A small network was shown many inputs. Here are its activations along a few directions, one row for each input.
Each table varies a few parts of the input and shows all the possible inputs, shuffled.
Descriptions start from the smaller parts, as in this example, which fits no table here: one of 8 places around a ring, together with either a single point or (one of 2 separate values, together with one of 4 places along a line) or one of 11 places along a line.
Shared parts are said once, and a part with two or three values counts as separate values.

Other details of the inputs shift rows strongly along two fixed directions, in all tables alike. That doesn't count.

Rows:
x1: [-17  -8  12  10 -19 -16  14  13  -9  -6  13 -14]
x2: [ -1   9  -3   3  -1 -10   3   7 -10  -3  -1   3]
x3: [ -8  11  -8   6  19   1 -24  17  17  35   3   5]
x4: [-16 -13  16   0 -26 -23  25   1 -17 -24   4 -26]
x5: [ 35 -19  -8  -7  16  15  10 -26   4 -12  -7  -9]
x6: [ 10  -1 -12   1  22   2   6  21  11   3 -12  -4]
x7: [-5 16 -1  3  8  3 -5 15  6 17 13 14]
x8: [-13  15  -6   3   5  -3   6  21   3   7   2  16]
x9: [ 44  24 -17 -13  35  16 -36 -34 -12  11   5  25]
x10: [  6   5   7   0  -5  -3  -3  -1 -14   6  11   0]
x11: [-16 -25  18  -2 -23  11  11 -10  -6 -25 -15 -13]
x12: [ 2 15 -2 -7 11  9 -9  7 11 14 16 19]
x13: [-12   7  -8   7  12  -6 -15  18  17  25  -1   1]
x14: [-23 -10  -6   7 -13  -4   7  14   9   2  -2 -24]
x15: [ -9 -19   8   1 -22   0  26 -15  -3 -21   9  -4]
x16: [  1  35 -30  -1  37  12 -39  29  14  46  -5  16]
x17: [ -4   8   8 -10   4  -6  -9  18 -11  13  11   3]
x18: [ 32   9 -13 -11  18  21 -14 -54 -10 -30 -36   9]
x19: [-29  -4  13  10  -6   2   3  16   1  -9 -13 -14]
x20: [ 41 -17 -14 -12   2  13  -5 -81  -1 -24 -17  -2]
x21: [  2  21   1   3  10  -8 -10  16 -12  16   8   4]
x22: [ -9 -10   9  -8 -24   1  20   5   7 -14  10   4]
x23: [ -7  -7   6   8 -19 -13  19   1  -7 -20   5  -8]
x24: [  1  13   1  -7   4 -13  -2   9 -12  -2  -2  -2]
x25: [ -7   0 -12   4   4  -8  -5   5  11   8 -12   0]
x26: [ 35 -19  -1  -9  -1  13  -5 -68  -1 -26 -23  12]
x27: [ 27  -3  -1 -10   9  25  -9 -64 -11 -33 -26  -5]
x28: [ -7  -4  10   0   3  18 -10 -10  -2  -4 -10  -4]
x29: [ 5 20 -9  3  8 -4 -7 16 -1  5  0 15]
x30: [ 0  3  3  4 -3 -1 -4  9 -3  4 14  7]
x31: [  9 -37   4  -1  -9   5  30  -3   5 -23  -4 -20]
x32: [-10 -40  10   9 -22  -7  44   5   5 -24  -1 -38]
x33: [ -7 -11   1   9   9  -3  19  36  12   6   0 -17]
x34: [ -2  18  -1   6   9  -3 -14  24   1  17  15  11]
x35: [ -2  -9   6  -2 -14  -5   6   3 -11  -6   9   0]
x36: [ 35  21 -15 -17  18  17 -12 -40   4  -8   2  22]
x37: [-18  -7   9   9 -18 -18  18  15  -9  -9   7 -12]
x38: [-14  -9  14  12  -3  -7  -1   0  12   7  -6   0]
x39: [-16  -6  17   0 -18 -20  15  10 -13  -8  10 -21]
x40: [ -8   6 -13  -1  13  12 -22  18  13  30   8  -3]
x41: [ -1  31  -7  -3  19   5 -14  24  13  23  11  24]
x42: [ -6   9 -13   1  11   8 -17  12  12  26   3  -8]
x43: [  6  20  -2   0   5  -7  -4  11 -14   7  -2   6]
x44: [-2 10 -4 -3  8 10 -7 11  3 16 13 22]
x45: [-11 -12  17  -5 -20 -17  13   2 -15 -12  11 -19]
x46: [  4 -17  14  -2 -28  -9  18 -12 -19 -20   4 -11]
x47: [-27 -37  24  13 -32 -13  21  -4   8 -14  -4 -14]
x48: [  1 -11 -12  -7  -5  13  -6  -8   6   4  -4  -9]
x49: [-6 12 -4 -4 -3 -2  9 13  9 -3  1 12]
x50: [-19   1   4   7  -9  -6  16  18   2   0   8   2]
x51: [ 4  1  2 -2 -8  3 -1  8 -4 -1 10 11]
x52: [  2  -7  -7  -2   4   6 -15  -3  12  18  -3   8]
x53: [  4  16   4   2   4  -8  -9  11 -11  15  11   1]
x54: [ -9   6   5  11  14  -5 -16  11  13  19  -9  12]
x55: [ 35   0 -12  -4  13   6 -11 -59   0 -21 -33  17]
Each input here is: one of 5 places along a line, together with either a single point or one of 4 places along a line or one of 6 places along a line.
The inputs of x9 and x1 match in every part but the place on the line of 5. If x20 is changed in the same way as x9 into x1, which row does it become?
> x3
The inputs of x49 and x36 match in every part but the place on the line of 5. If x8 is changed in the same way as x49 into x36, which row does it become?
> x7
List by row number the other rows that have the place on the line of 5 in common with x23.
> x4, x13, x14, x19, x21, x33, x37, x41, x50, x54
Which other rows does x15 become when the place on the line of 6 takes its other values? List them by row number.
> x9, x10, x12, x30, x45
Which other rows does x5 become when the place on the line of 5 takes its other values? List them by row number.
> x6, x31, x32, x33
Which other rows does x42 become when the place on the line of 4 takes its other values? List them by row number.
> x3, x27, x38
Which other rows does x35 become when the place on the line of 6 takes its other values? List them by row number.
> x17, x22, x44, x46, x51

Rows:
x56: [ 56 -17 -18 -13  16  29  -8 -77  -1 -29 -30 -10]
x57: [ 37  28 -24 -10  27  16 -37 -51   2   6 -15  30]
x58: [ -4 -43  12  -4 -39  -2  50 -15   5 -35  14 -18]
x59: [-22 -29   2   8 -15  -1  27   5  14 -13 -10 -23]
x60: [ -2  30 -10   5  39  -9 -14  62   9  47  18  18]
x61: [-51 -16  15  14 -24 -12   5  26   8   7  -1 -14]
x62: [-28 -11  20   8  -5  -3 -14  16   8  13  -5 -13]
x63: [-40  25  12  16   7 -25 -14  78   1  47  25  10]
x64: [ 28 -18  -7  -8 -12  -4  31 -32 -23 -39  -3 -27]
x65: [-13 -24  17   0 -34 -11  47  -6  -7 -46 -11 -15]
x66: [ 17  50  -4  -4  30  15 -45  -5  -8  19  -5  41]
x67: [ 51  19 -38 -14  41  21 -25 -41   9   2 -18  24]
x68: [-17 -14  17   1 -36 -22  23   9 -25 -18  10 -28]
x69: [-12  20   5   1   4   7 -25  32   9  40  32  26]
What is each input in this table made of?
> one of 2 separate values, together with either a single point or one of 6 places along a line
The inputs of x65 and x66 match in every part but the choice among 2 separate values. If x67 is changed in the same way as x65 into x66, which row does it become?
> x57
Which other rows does x60 become when the choice among 2 separate values takes its other values? List them by row number.
> x63

Rows:
x70: [-43 -19  11  14 -23  -8  20  37  19  -1  -4 -13]
x71: [ 40 -13 -23 -14   3  18  -8 -85  -7 -30 -35  -2]
x72: [ 38   3 -17  -8  25  25  -2 -39   7 -10 -15   7]
x73: [ 11 -34  -2  -3 -22   3  23 -45   3 -35 -12 -27]
x74: [ 54  46 -27 -25  57  34 -47 -20  -3  29  10  52]
x75: [-62   1  12  18  -4 -11  -6  89  26  50  10 -10]
x76: [-32 -12  12  11 -42 -32  44  24 -17 -28  15 -35]
x77: [ -5 -25  13   5 -41  -8  24 -29  -6 -27   8 -12]
x78: [  6   4  11  -4  -2   2 -13 -22 -21 -13 -10  -5]
x79: [  6  63 -17   1  48  -2 -32  52  -4  47  17  30]
x80: [-23 -51  20  16 -37 -19  51   6   1 -37  -8 -39]
x81: [  9  -3   7  -4 -10  -5  -3 -45  -9 -17  -4   0]
x82: [ 38  -7 -16 -10  19  23  -1 -51   1 -13 -13  -7]
x83: [-19  16   6  10   0  -1 -12  38  10  29  22  23]
x84: [-50 -29  40  14 -54 -23  37  24 -16 -36  -4 -31]
x85: [ 69 -23 -21 -15  17  18  -1 -96 -17 -40 -27 -11]
x86: [-31  28  11   9  16 -11 -25  48   9  43  16  26]
x87: [-10  20 -14   3  29   9 -35  27  18  36 -10  23]
x88: [ 33  16 -13 -19  24  21 -21 -22  -8   9  14  20]
x89: [-12   9   7   0  -5 -19  10  49  -4  15  16   7]
x90: [  4  32 -17   0  44  14 -38  38  28  48   3  28]
x91: [-19 -23  16   1 -40 -28  37  20 -13 -18  13 -23]
What is each input in this table made of?
> one of 2 separate values, together with either one of 5 places along a line or one of 6 places along a line
The inputs of x82 and x72 match in every part but the choice among 2 separate values. If x88 is changed in the same way as x82 into x72, which row does it become?
> x74
A walk changes only the place on the line of 5. It starts at x85 and steps to x82. List the rest of the walk in order.
> x73, x75, x71
A walk changes only the place on the line of 6. It starts at x84 and steps to x86. List the rest of the walk in order.
> x83, x74, x89, x79
